These are the activations of a small neural network, seen along a few directions. Each row is one input.
In each table, some parts of the input vary, and every possible input appears once, in random order.
A made-up example of a description, with smaller parts first: one of 8 places around a ring, together with either a single point or one of 9 places around a ring or (one of 2 separate values, together with one of 6 places along a line).
Shared parts are said once, and a part with two or three values counts as separate values.
In the rows, zero is written as 128.

Other details of the inputs vary at random and push rows far along three fixed directions, the same in every table; ignore that.

Table:
R1: [119 133  96 151 159 116 139 143 160 151 166 135]
R2: [137 118 114 110 128 130 133 102  94 127 119 171]
R3: [139 125 120 112 135 127 127 107 100 124 122 169]
R4: [133 144 154 106 128 133 112 133 124  97 119 101]
R5: [134 111 117 115 115 133 124 100  99 137 114 170]
R6: [145 127 154 117 140 129 104 139 119 100 121 106]
R7: [118  93  84 156 113 133 160 111 112 157 137 142]
R8: [137 122 127 122 125 126 119 110 105 144 113 180]
R9: [107 148 113 162 139 115 135 145 167 166 150 140]
R10: [132 146 160 107 120 133 100 133 137 112 115 115]
R11: [103 110  82 140  99 133 163 104 124 161 135 145]
R12: [121 126 115 169 155 106 138 154 160 166 147 138]
R13: [117  95  80 156 117 133 161 111 110 151 140 140]
R14: [104 148  99 153 149 115 144 140 158 152 159 131]
R15: [124 124 118 129 108 139 153 135 154 124 143  89]
R16: [129 145 159 119 130 132 104 136 122 104 114 105]
R17: [138 121 114 119 132 131 133 102  94 121 121 168]
R18: [129 145 157 120 131 131 105 137 121 102 115 104]
R19: [129 141 166 120 128 125 106 139 125 111 109 107]
R20: [130 120 120 129 135 127 120 109  90 129 116 163]
R21: [147 128 149  99 135 134 108 135 126 101 124 113]
R22: [118 115 113 129 104 140 154 134 147 124 140  80]
R23: [102 177 136 169 184  91 107 156 153 158 144 157]
R24: [135 114 131 130 129 119 127 115  95 141 105 168]
R25: [130 114 127 129 132 121 123 111  92 136 111 165]
R26: [123 125 117 136 110 141 154 133 151 118 143  87]
R27: [133  95 113 121 105 139 145 133 155 134 142  95]
R28: [128 113 142 123  93 148 134 129 124 112 114  81]
R29: [117 134 117 114 123 125 135 103  92 128 112 162]
R30: [149 130 163 106 132 132  95 138 136 113 118 126]
R31: [126 204 160 138 232  86  48 171 175 136 158 175]
R32: [139 122 115 116 131 130 133 102  97 124 120 170]
R33: [126 119 131 138  95 138 146 142 163 144 131  95]
R34: [116 126 119 109 111 125 133  99  95 137 106 167]
R35: [121 129 136 132 120 116 134 115  94 144  95 164]
R36: [149 127 151 104 136 135 108 135 126  96 126 105]
R37: [137 144 154 100 123 135 115 130 127 102 117 111]
R38: [106 153 101 163 153 115 144 139 155 143 161 131]
R39: [133 109 150 123  90 139 142 134 129 121 105  84]
R40: [138 107 111 134 117 142 150 134 150 118 151  87]
R41: [121 119 127 135  99 138 144 138 160 138 135  92]
R42: [134 146 152 109 127 134 113 130 121  96 118 106]
R43: [100 148 105 171 155 109 140 145 147 148 153 123]
R44: [133  99 109 126 112 142 150 136 149 123 148  84]
R45: [125 125 118 133 109 140 154 134 154 122 142  88]
R46: [135 122 114 119 135 128 129 104  91 121 122 164]
R47: [146 124 164 118 134 127 103 141 127 113 114 113]
R48: [154 133 166 111 131 130  96 142 141 121 115 131]
Each input here is: one of 2 separate values, together with either one of 6 places along a line or one of 8 places along a line or one of 10 places around a ring.
Question: The inputs of R9 and R8 match in every part but the choice among 2 separate values. If R35 is changed in the same way as R9 into R8, which row does it become?
Answer: R12
Question: Change only the choice among 2 separate values in R26. List by row number the other rows that result.
Answer: R17
Question: A walk changes only the place on the line of 8. It starts at R35 and steps to R39. List the rest of the walk in order.
Answer: R23, R19, R28, R16, R18, R43

Table:
R49: [100 159  82 181 217  93 130 174 157 157 182 142]
R50: [118 164 111 199 205  96 128 152 150 142 166 161]
R51: [130  95  66 190 179 111 125 145 167 208 186 189]
R52: [120 139 128 100 171 111  78  86  28 114  94 219]
R53: [166 190 225  80 152 117  56 124 131  61  91 141]
R54: [101 140 140 129 164  87  94  77  60 136  91 232]
R55: [120 175 209 121 145 118  59 171 173 118 114 100]
R56: [ 99 176  89 166 189 108 106 131 175 157 186 171]
R57: [150 100 121 113 161 111  84  99 101 162 120 244]
R58: [133 162 180 141 174 107  73 150 182  93 149  96]
R59: [131 122 141  99  84 167 113 136 164 103 139  63]
R60: [104 129  38 178 123 138 182 121 115 182 160 175]
R61: [133  56 131 110  59 151 148  70  38 107  72 122]
R62: [ 96 168  86 178 206  90 126 179 157 177 173 139]
R63: [171 136 197  45  92 168  78 136  68  66  51  92]
R64: [172 108 114 127 174 116 101 120  79 158 114 240]
R65: [131 109 127 179  96 159 144 156 199 122 173  31]
R66: [ 81  96  48 157 122 121 162 101  82 188 141 168]
R67: [ 88 116  58 209 141  95 185 135 121 206 144 159]
R68: [132 126 175 123 132 110 123 163 192  98 136  43]
R69: [124 167 152 126 144 110  98 105  33 145  59 242]
R70: [180  43 101  81  84 148 171  69  47 150  85 216]
R71: [145 151 195 106 110 133 121 164 150 114  96  81]
R72: [141  68 123 141  67 159 155 105 115  98 128  64]
R73: [130  86 144 122  44 166 139 116 106 130  84  74]
R74: [158  70  92 100 117 118 144  77  87 168 110 236]
R75: [125  98 115 125 113 150 135 142 190  96 176  35]
R76: [ 96 157  94 220 209  81 144 177 178 174 178 135]
R77: [119 179 191  95 173  74  72 116  80 122  76 214]
R78: [132 166 137 116 196 111  63 106  69  99 127 204]
R79: [159  76 105  70  72 157 179  65  46  84  95 136]
R80: [113  66  55 115  91 138 218  78  68 148 119 151]
R81: [144 204 211  92 159 106  56 124 116  96  85 191]
R82: [ 84  87  39 162  81 150 180 109 108 192 139 142]
R83: [147  82 152  99  79 139 172 103  85  99  84  96]
R84: [111 200 133 143 192  99 113 196 191 157 166 126]
R85: [106  90  31 200  86 136 249  96 147 189 165 143]
R86: [ 81 171  99 163 155  78 139 110 115 198 118 243]
R87: [128 128 144 162 138 120 150 175 247 109 187  19]
R88: [122 159  80 157 200 103 123 124  98 133 155 200]
R89: [133 120 108 127 102 151 162 153 218 112 185  36]
R90: [106 189 133 189 178 110  88 149 157 163 152 171]
R91: [142 195 139 141 202 124  85 165 149 110 161 144]
R92: [158 131 179 106  78 157 145 142 143  96 104  76]
R93: [156 155 210  25 103 142  68 125  98  71  61 113]
R94: [128  67  77 101  71 149 193  80 111 109 138 109]
R95: [114  65  98 110  81 150 158 114 142 116 141  50]
R96: [147 186 149 125 179 126 112 177 193  99 171  94]
R97: [116  61 140  93  42 144 148  70  54 124  64 129]
R98: [109  85  68 144  93 134 213 158 180 164 167  37]
R99: [114  73 112  94  65 149 146 117 125 124 120  60]
R100: [170 130 217  64  82 161  70  89  95  48  65 103]
R101: [ 83  76  48 131  58 151 185  83 100 184 124 150]
R102: [133 108 183 119  98 140 102 152 127 105 104  53]
R103: [140 149 152 123 121 163  91 171 182 104 154  43]
R104: [134 109 160 125  96 127 161 168 163 120 121  43]
R105: [128 173 182  82 174 100  74 172 165 102 129  95]
R106: [158 107 161 120 106 142 157 141 153  78 128  58]
R107: [133 184 198 127 148 124  59 153 176 108 123 113]
R108: [165 114 150  51  59 173 145  91  62  84  76 128]
R109: [122 201 145 101 176 105  82 122 123 127 127 207]
R110: [ 92 107  19 191 121 142 182  97 128 183 187 163]
R111: [115 125 119 133 150 115 143 187 238 118 190  13]
R112: [152 202 196 128 173 121  61 148 107 103  93 173]
R113: [151  91 118 146  68 169 173 115 117 109 120  84]
Question: The inputs of R87 and R50 match in every part but one. If R86 is changed in the same way as R87 into R50, which row does it become?
Answer: R69
Question: The inputs of R68 and R83 match in every part but one. If R93 is changed in the same way as R68 into R83, which row does it become?
Answer: R84
Question: What is each input in this table made of?
Answer: one of 5 places around a ring, together with either a single point or (one of 2 separate values, together with one of 6 places around a ring)
Question: Change only the choice among 2 separate values in R98. List by row number the other rows that result.
Answer: R104
Question: List by row number the other rows that have the place on the ring of 5 in common with R102.
Answer: R51, R52, R61, R65, R66, R72, R73, R78, R82, R90, R103, R110
Question: List by row number the other rows that have the place on the ring of 5 in common with R54.
Answer: R55, R56, R57, R58, R59, R75, R95, R97, R99, R100, R101, R107

Table:
R114: [129 127 145 105  82 150 132 108 101 105 100 107]
R115: [139 146 118  99 165 123 103  96  99 106 134 190]
R116: [133 124 145 118 103 137 120 124 118 134 106 137]
R117: [132 112 147 106  72 157 139 111 108  96 100  87]
R118: [127 146 143 117 137 116 103 114  94 146  98 193]
R119: [121  98  70 141 112 141 181 115 131 136 155 114]
R120: [145  91 144 114 104 148 112 122  94 112 102 105]
R121: [165  85 137  91 105 150 119 124 116  99 121 101]
R122: [136 127 101 147 175 118 120 148 189 146 183 138]
R123: [144 169 195 126 151 123  69 179 183 113 129  88]
R124: [135 151 177 121 151 116  92 171 173 122 126  92]
R125: [ 98 133  93 172 151  95 143 104 102 185 126 219]
R126: [127 110 146  97  81 144 144 115 105  99  99  84]
R127: [131 118 153 121 117 122 122 125 116 131 105 131]
R128: [108  86  97 140  69 145 190 113 132 134 130  72]
R129: [110 144 117 162 154 109 130 163 181 170 154 127]
R130: [122 165 163 126 148 116 102 138 131 106 119 117]
R131: [114  95  99 157  93 131 165 107 118 164 122 147]
R132: [101 155 107 160 140 122 143 156 179 151 163  98]
R133: [122 110  77 158 122 134 186 113 120 140 151 133]
R134: [102 136  96 168 157 121 132 140 136 141 157 116]
R135: [126 145 148 130 137 115 100 112  95 140  99 193]
R136: [128 123 141  95  89 146 135 114 103 106  98 106]
R137: [131 152 114 104 178 115  97 101  84 114 134 204]
R138: [117 139 139 109 119 127 129 119 107 117 107 127]
R139: [134 125 113 159 148 121 146 165 182 152 165 106]
R140: [120 146 103 157 154 122 152 159 176 136 171  98]
R141: [108 177 133 122 152 112 104 104  83 135 105 205]
R142: [134 103  85 160 131 122 169 112 113 160 140 173]
R143: [124 168 162 128 145 118  99 135 132 106 119 120]
R144: [118  77 105 139  77 137 176 121 134 155 123  97]
R145: [163 130 164 112 151 132  96 170 175 101 144  79]
R146: [148 112 126  91 120 145 122 114 102  88 126 112]
R147: [159 129 148 100 162 125  82 140 141 106 140 133]
Question: What is each input in this table made of?
Answer: one of 2 separate values, together with either a single point or one of 6 places along a line or one of 10 places around a ring
Question: Change only the choice among 2 separate values in R137. List by row number the other rows that result.
Answer: R147

Table:
R148: [180 106 178  60  91 173 114 146 147  35 125   8]
R149: [128 165 187 123 138 123  98 145 114  91  97  99]
R150: [134  74  84 150 102 144 172 135 166 154 164  91]
R151: [125 137 151 145 142 106 111 116  80 148  88 191]
R152: [157 114 145 123 141 135 113 165 185 113 156  76]
R153: [ 84 172 105 190 183  80 126 152 172 207 157 197]
R154: [128 181 187 102 123 129  94 140 134  96  99 110]
R155: [153  93 109 140 131 140 147 163 198 130 178  67]
R156: [123 132 145 127 109 145 129 155 172 100 142  38]
R157: [144 119 150 131 130 134 110 165 178 124 144  76]
R158: [113 144 111 154 148 126 138 161 186 128 175  71]
R159: [ 97 206 154 139 191  82  85 125  88 137 104 209]
R160: [ 83 120  50 181 124 123 185 118 143 175 169 134]
R161: [162 139 152  91 169 117  79 110  80 110 103 208]
R162: [111  13  40 155  13 168 234  82 111 181 129  98]
R163: [139 124 122  83 123 137 125  76  48  95  97 185]
R164: [131 142 137 124 139 136 121 157 170  99 156  64]
R165: [ 72 190  63 202 218  79 134 140 154 190 188 208]
R166: [112  73  47 170 107 130 191 105 130 188 159 158]
R167: [171 150 190  62 143 144  76 136 115  45 109  89]
R168: [114 128 136 169 130 116 135 176 190 162 147  80]
R169: [132 170 147 128 201  90  69 125 104 142 121 228]
R170: [118 191 185 106 148 113  84 143 131 104 101 125]
R171: [143  77 145  82  28 159 153  67  51 127  50 159]
R172: [131  74  98 114  75 142 154  68  50 149  86 190]
R173: [140  93 109  76  78 157 152  59  30  97  84 166]
Question: What is each input in this table made of?
Answer: one of 2 separate values, together with either one of 4 places along a line or one of 9 places along a line
Question: Change only the choice among 2 separate values in R158. List by row number the other rows that result.
Answer: R169
